Each row below holds a small network's activations on one record, seen along a few directions.
After each row come some of the record's fields: T, P, K, D, E, B.
Not every record has every field; a missing one is written missing.
The largest differences between rows may come from other fields.
Strong random noise was added to every row along 7 fixed directions; ignore it. To show where, here is one row again and again, with new noise each time:
[ 115  107  255 -542 -585   26 -205  241 -251   17   65 -276 -669 -193
  197 -103  161  130 -198 -338 -402  381  -93 -204]
[-113  -90 -111 -266  -93  252 -212  -45  336  197   54 -124  -16  173
 -142  -53 -140  -17  140  319  303 -189  172 -137]
[ 253  -58   33 -233 -122  138 -171  127 -238 -143  239  -11 -232   51
  266  -81   40 -278 -263 -102  -63   27   -1  -48]
[  57  390  166  113   14  220 -117  -24  -50 -481  182  -30  397  -89
  347 -204  -10   74 -244  322  439 -261  305  -47]
[  44 -452  -29 -711 -134    0 -174   18  176  406  -83 -199 -358  193
 -357  -45 -217  261  -34 -293 -156  133  -73 -274]
[-213   25 -119    3   -4  260  -45 -106  268  111  -26    8  175  119
 -138    5  -43   11   45  261  243 -123  -10  -67]
[ 205  -38   64 -210  -41   45  -70  116 -322 -157  175   36 -149  -23
  236  -50   68  -84 -389 -186  -17   60  -72  -78]
[  36   77  281 -242  -61 -246   90  -14  -21  -61 -154 -151   76 -114
 -144 -134 -148  658 -315 -393 -135   90   19 -243]
[ 160 -124  -40 -106   81  -92  -55   33   76   65  163   -9   -9  151
  -27  -39 -195  -94 -106   45  182 -276  220  -95]

[ 204  244  106  182   95   68   80  -21 -105 -359    5  225  285  -65
  176   54   28 -119 -158   41  -60 -118    3   37] -> <T:t1 P:p2 K:k4 D:d2 E:missing B:b1>
[-363  235  -83  373 -164   68  329  -69  175  132 -266  282  119   26
 -257  310  236 -100  164  -23 -379  251 -388   77] -> <T:t1 P:p2 K:k4 D:d2 E:e4 B:b1>
[ -16   22  -55  184  308   29   94  -78 -264 -205   56  110  343   16
  114  -71   97   58 -366   -2  361  -72 -171   39] -> <T:t2 P:p1 K:k1 D:d1 E:missing B:missing>
[ 141 -369  -58 -266  267  -29   41   -6  -17   47 -119  212  134  254
 -198   89  -57  -63 -118 -393 -302  195 -225   39] -> <T:t2 P:p2 K:k3 D:d1 E:e4 B:missing>
[ -19   49  183 -214  -85  -65  -49   16  103  -28  -71  -75   68   98
 -141 -113  -88  308   -5  -85  -75   19   38 -117] -> <T:t1 P:p3 K:k3 D:d1 E:e3 B:missing>
[ -51   40   16 -122 -114  380 -268  -11    8  -95  114 -128   15   36
  152 -156   44  -88   49  347  314 -101   10    4] -> <T:t1 P:p3 K:k6 D:d1 E:e1 B:b2>
[  46  160   86  308  -75  -21  -64   68 -233 -253  144 -178  -35 -193
  359 -180   38 -195    5   35  -21   92   92  176] -> <T:t1 P:p3 K:k6 D:d2 E:e3 B:b3>
[-202  218  -36   46  185  294   73    4  -76 -208  -47  273  350  -96
  107  133  192   60 -146  229  235   79 -193   69] -> <T:t1 P:p2 K:k3 D:d2 E:e3 B:missing>
[  56 -201  -19 -568  -72  111 -246  131 -396   38  146  -25 -319  -11
  152  -48  148  114 -251  -59  219  206 -144 -132] -> <T:t1 P:p2 K:k1 D:d1 E:e1 B:b2>
[  40  189   55    2    7 -212  119   98   40  -88   83  171   81  -54
   41   76  -25  146  -53  135  201 -187  244  -82] -> <T:t1 P:p2 K:k4 D:d2 E:e2 B:missing>
[ -95  145  -16  127  110 -111  108  -48  321    8 -115  119  342   39
 -169  103 -112   97  258  269  263 -253  307  -43] -> <T:t2 P:p2 K:k4 D:d2 E:e2 B:b1>
[-105  170   -2   48  -86 -133  188   86   25  170   34  104 -136    4
 -111  157   35   23  -54   34   16 -114  -58  -61] -> <T:t1 P:p2 K:k3 D:d2 E:e1 B:b2>
[ -82   98   93  268  -46  174   60 -174  -25 -221 -147 -117  240  -53
   18 -158   71  159  -39 -242 -375  250 -304  157] -> <T:t2 P:p3 K:k6 D:d1 E:e3 B:missing>
[-232 -199 -297  -86  126 -123   66  107   44  458    4  159 -194 -114
 -127  269  134  -23   98  318  565  -99  -24  -17] -> <T:t2 P:p1 K:k2 D:d2 E:missing B:missing>
[-253  -15 -306  609  133  371  163 -256  242   47 -111  146  338  166
 -157   83   29 -376  124   79 -193   47 -413  217] -> <T:t1 P:p1 K:k4 D:d2 E:missing B:missing>
[ 368  -65  130 -197  -65   26 -114   36   79  -95  104 -171 -129  126
    8  -68 -252 -102   -3 -204 -436 -105  137  -47] -> <T:t1 P:p2 K:k3 D:d2 E:e3 B:missing>
[ 262 -243   25 -477  212  118 -121   68 -330 -134  -37  -20 -139 -143
  139   42   35  241 -380 -333 -116  207 -273 -125] -> <T:t2 P:p2 K:k3 D:d2 E:missing B:missing>
[ -67  144   57  432 -149 -370  119   43  -51   27  140  -66  -64   11
   90 -113  -26 -191  118  -11   -6  -26  212  116] -> <T:t1 P:p3 K:k2 D:d1 E:e4 B:b3>
[  40 -132   34 -361 -211  106 -195  190 -407 -187  142   24 -331  -85
  288  -95  229 -293  -49 -138  -25  436  -25  107] -> <T:t1 P:p1 K:k6 D:d2 E:e4 B:b3>
[ 288  163  238  -52  -34 -239   69  131 -136 -310  -76  172  -18 -144
  108   81   18   -7  -22 -340 -538  192   68   65] -> <T:t1 P:p2 K:k3 D:d2 E:e2 B:b1>
[-223 -298 -294  138  209   75   46  -39 -150  146  -33  173   27  -62
  -52  121  130 -216   29   -4  187  229 -236  143] -> <T:t1 P:p1 K:k2 D:d2 E:missing B:b3>
[ 288 -213    5 -108  114 -238   11    5  -52  144  100   24 -198   97
  -29   66 -133  -43 -110 -139  -62 -216  120  -98] -> <T:t2 P:p1 K:k3 D:d2 E:missing B:b1>
[ 146  354  155  587  196  -69  242 -135 -227 -488   22  144  533  -78
  193 -104   20    6 -351 -102  -60 -136 -136  108] -> <T:t1 P:p2 K:k2 D:d1 E:missing B:missing>
[-260  390  122  -86 -363  427   26   75 -202 -116 -187  -58 -186 -312
  195   94  405  134 -107  -51 -291  458 -461   -3] -> <T:t2 P:p2 K:k3 D:d2 E:e3 B:missing>
[-232 -299  -74 -364   64 -422  114   14   49  473 -196 -101 -181 -144
 -397  146  -50  645   28 -127  335   54   11 -228] -> <T:t2 P:p1 K:k2 D:d2 E:missing B:b1>
[ -86 -140 -119  158  150  -71  127  -59 -110   60   -8  153   56  127
 -115  -26   27  -81 -101 -109   61   77 -168   -6] -> <T:t1 P:p1 K:k1 D:d2 E:missing B:b3>
[ 366   51   13  605   48 -292  263  -45  114 -135  116  115  102  289
  -71  -64 -243 -558  -13 -404 -710 -149   -9  174] -> <T:t1 P:p2 K:k4 D:d2 E:missing B:missing>
[-182 -264 -267 -401   -2  112   24   40  122  426  -76  194 -289   62
 -224  320  126   20  128  105   78   90 -213  -92] -> <T:t2 P:p2 K:k3 D:d2 E:e2 B:missing>
[  -8  119  226 -231  -88  -55  -49   18   59 -154  -24 -177  140  -91
   -8 -242 -100  461  -35   24  282  -37  209 -139] -> <T:t2 P:p3 K:k2 D:d2 E:e1 B:b2>
[ -67  199   -7   86 -221  402 -132  -15   78  -80   98  134   36  186
  103   26  136 -364  135  233  -60  112 -154   58] -> <T:t1 P:p2 K:k4 D:d1 E:e1 B:b2>
[-161  -44 -105 -159  223   77  -97   -8  -62   11    6   81  140 -153
   71   19   16  138  -24  348  639  -89  187  -40] -> <T:t1 P:p2 K:k1 D:d2 E:missing B:b3>
[ 130 -238  -13 -149  214  186 -122 -163   67 -211  -55   -2  441  178
  -46 -212 -210  152  -98 -102   12   57  -21   45] -> <T:t1 P:p2 K:k2 D:d1 E:e3 B:missing>
[-155 -224  -69 -240  223  369  -49 -226  357  -22 -259   37  425  197
 -298  -27 -178  311   94  139  123    7 -141 -128] -> <T:t1 P:p3 K:k5 D:d2 E:e2 B:missing>
[ -58    1  -63  116 -110  374 -121 -118  227  -79  -73   17  124  141
  -46  -18   42 -293  276  109 -144  161 -122  113] -> <T:t2 P:p1 K:k2 D:d2 E:missing B:b1>
[-213 -250 -260  243  214  384  144 -255  170  119 -155  187  322  281
 -273   17  -26 -172  -29 -140 -270  201 -567  114] -> <T:t1 P:p3 K:k4 D:d2 E:e1 B:b2>
[ 187  182  -40  116  253  222  -48  -21   51 -343   19  114  326 -206
  237  145  -41  -44   -5  360  152 -309  220   83] -> <T:t1 P:p2 K:k3 D:d2 E:e2 B:missing>
[  42   21  -46   13  229  192   76  -52  -29 -102   70  182  238  105
  -11  110  -13  -45 -207   98   95 -138 -110   11] -> <T:t1 P:p2 K:k3 D:d2 E:e3 B:missing>
[-196  222  -33  288 -114 -105   19  -95  473  329  -28 -288   61   21
 -222  -38 -156  160  367  431  206 -401  362  -43] -> <T:t2 P:p1 K:k1 D:d1 E:e3 B:missing>
[ -16 -257 -271   -6   42  376 -184  -15  -74    7  -52  -46 -151 -107
  171   -7  139 -446  239   13 -254  376 -183  213] -> <T:t2 P:p1 K:k1 D:d2 E:e2 B:b3>
[-118 -235   41 -175  137  300 -109 -245   -3 -195 -229  -59  401   92
  -89 -209 -106  343 -106 -245  -93  339 -209  -26] -> <T:t1 P:p3 K:k4 D:d1 E:e2 B:b3>
[ -21 -141   -8 -520 -114  -26 -129  134   32  195  -50   69 -273  -57
  -95  115   52  167   22  -33   26  150   -3 -163] -> <T:t1 P:p2 K:k4 D:d2 E:missing B:missing>
[ -19  -82 -167    8  169 -163   26  164 -192  165   -1   34 -224 -394
  121  264  172   33   -8  144  274  -84    7   36] -> <T:t2 P:p1 K:k6 D:d2 E:missing B:missing>

Here are new rows. What are their fields?
[ -35   96   39   28   11  -98  186    8  140   44 -153  181    9  -32
 -144  199   31  177   35 -137 -265   56 -102   -1] -> <T:t2 P:p2 K:k3 D:d2 E:e2 B:missing>
[-163  -64 -121  299  205  212   43 -128 -227 -115   40  184  284   82
  112  -38  110 -164 -169   73  232   86 -206  177] -> <T:t1 P:p3 K:k1 D:d1 E:e3 B:b3>
[-225  -51 -173   -6  284  298  121 -197  157   16  -88  328  447  207
 -228  202    8   44  -15  318  365 -197 -125  -30] -> <T:t1 P:p2 K:k3 D:d2 E:e4 B:b1>
[ -72 -128  -79  -41   31   88   95  -24  -74  203 -224   33  -92  -54
 -139  216   65   98  -98 -211 -335  185 -423    9] -> <T:t1 P:p2 K:k3 D:d1 E:e3 B:missing>
[ -91 -144 -152 -202  166   30  -90  -19  355  333   -2 -130   17   37
 -196  140 -213  152  209  369  407 -379  292 -107] -> <T:t2 P:p2 K:k3 D:d2 E:e3 B:missing>
[-142   74 -114  478 -138  103   47  -85  304  161   80 -134  -57  161
 -101  -80  -56 -412  306  164 -113 -187   16  177] -> <T:t2 P:p3 K:k6 D:d2 E:e1 B:b2>
[  70 -219   68 -360  144 -377   27  112 -333  223  -25  -16 -201 -128
  -47   37    1  513 -405 -186  317   -4  -47 -254] -> <T:t1 P:p1 K:k1 D:d1 E:missing B:missing>
[  71  208  310 -292 -214  249 -140    2 -196 -335  -51  -75   45   16
  119 -159   60  309 -239 -205 -156  229 -166 -152] -> <T:t1 P:p2 K:k3 D:d1 E:e1 B:b2>
[-139  414  305  -74 -334 -120   70   57   55 -101 -149 -152  -17 -100
  -48  -84   51  352  -33  -93 -170  121   16 -103] -> <T:t1 P:p2 K:k3 D:d1 E:e4 B:missing>
[-148  -69  -66 -506 -318  319 -230   47  424  269 -182  -12 -315  103
 -235  164   27  -97  460  214 -230  196  -23  -50] -> <T:t1 P:p2 K:k3 D:d2 E:e2 B:b1>
[ 155  602  137  405 -267  -63   86  206 -229 -277  104   79 -248 -397
  432  218  285 -352   21  178 -278  -95   67  109] -> <T:t1 P:p2 K:k3 D:d2 E:missing B:b1>
[ 118   22  118 -177  140  -13   64   53 -158 -163    7   19  193  -32
   58  -20  -26  232 -277 -162   60   29  -16 -114] -> <T:t2 P:p2 K:k4 D:d2 E:e3 B:missing>
[ 253 -272 -103   33   16  185  -58  -25   16  -29   82  142  -93  238
  -19  -16  -60 -464    5 -183 -334   95 -199  118] -> <T:t1 P:p1 K:k2 D:d2 E:missing B:missing>
[ 287 -231  -94  197  173  253 -134 -111 -125 -225  183   71  202  363
  133 -262 -124 -542 -111 -133 -181   -7 -119  172] -> <T:t1 P:p1 K:k1 D:d1 E:e1 B:b2>
[-159 -255  -15 -691 -229  177 -220   73   56  194 -101  -89 -255   13
 -179    3  118  168  207  -30   64  415  -72 -117] -> <T:t2 P:p1 K:k2 D:d2 E:e4 B:b1>
[ 377   86   77  106  260  188  -48  -20 -257 -605  305  372  464  250
  335  -73   -3 -422 -399   63  210 -254  132   49] -> <T:t1 P:p2 K:k4 D:d2 E:missing B:b1>
[ -22  -69   11    4  127 -108  171 -191  389  168 -299   91  187  193
 -466  120 -208  234  181 -200 -322  -23 -115  -80] -> <T:t2 P:p2 K:k3 D:d2 E:missing B:b1>
[  39 -126  -63  -60  227   18   20   -9 -346   71   55   -5  -16  -82
   97   12  142  112 -414  -36  265  -20 -238  -91] -> <T:t2 P:p1 K:k1 D:d1 E:missing B:missing>
[  72 -283 -282  106  233  131   17 -101 -165  149    7  105  -72   75
  -14  198   66 -268  -83 -107 -132  -26 -340   88] -> <T:t2 P:p2 K:k3 D:d1 E:missing B:missing>
[ 142   30   47  351 -139 -319  233  -33  230  190 -135  -76 -190  105
 -258  -36 -141 -118  161 -388 -695   13 -101   28] -> <T:t2 P:p1 K:k1 D:d2 E:missing B:missing>
[  77   35  142 -680  -96   11 -132  198 -386 -157  -29   60 -266 -348
  206  125  234  362 -206  -77   50  295  -28 -153] -> <T:t1 P:p2 K:k3 D:d2 E:e2 B:b1>
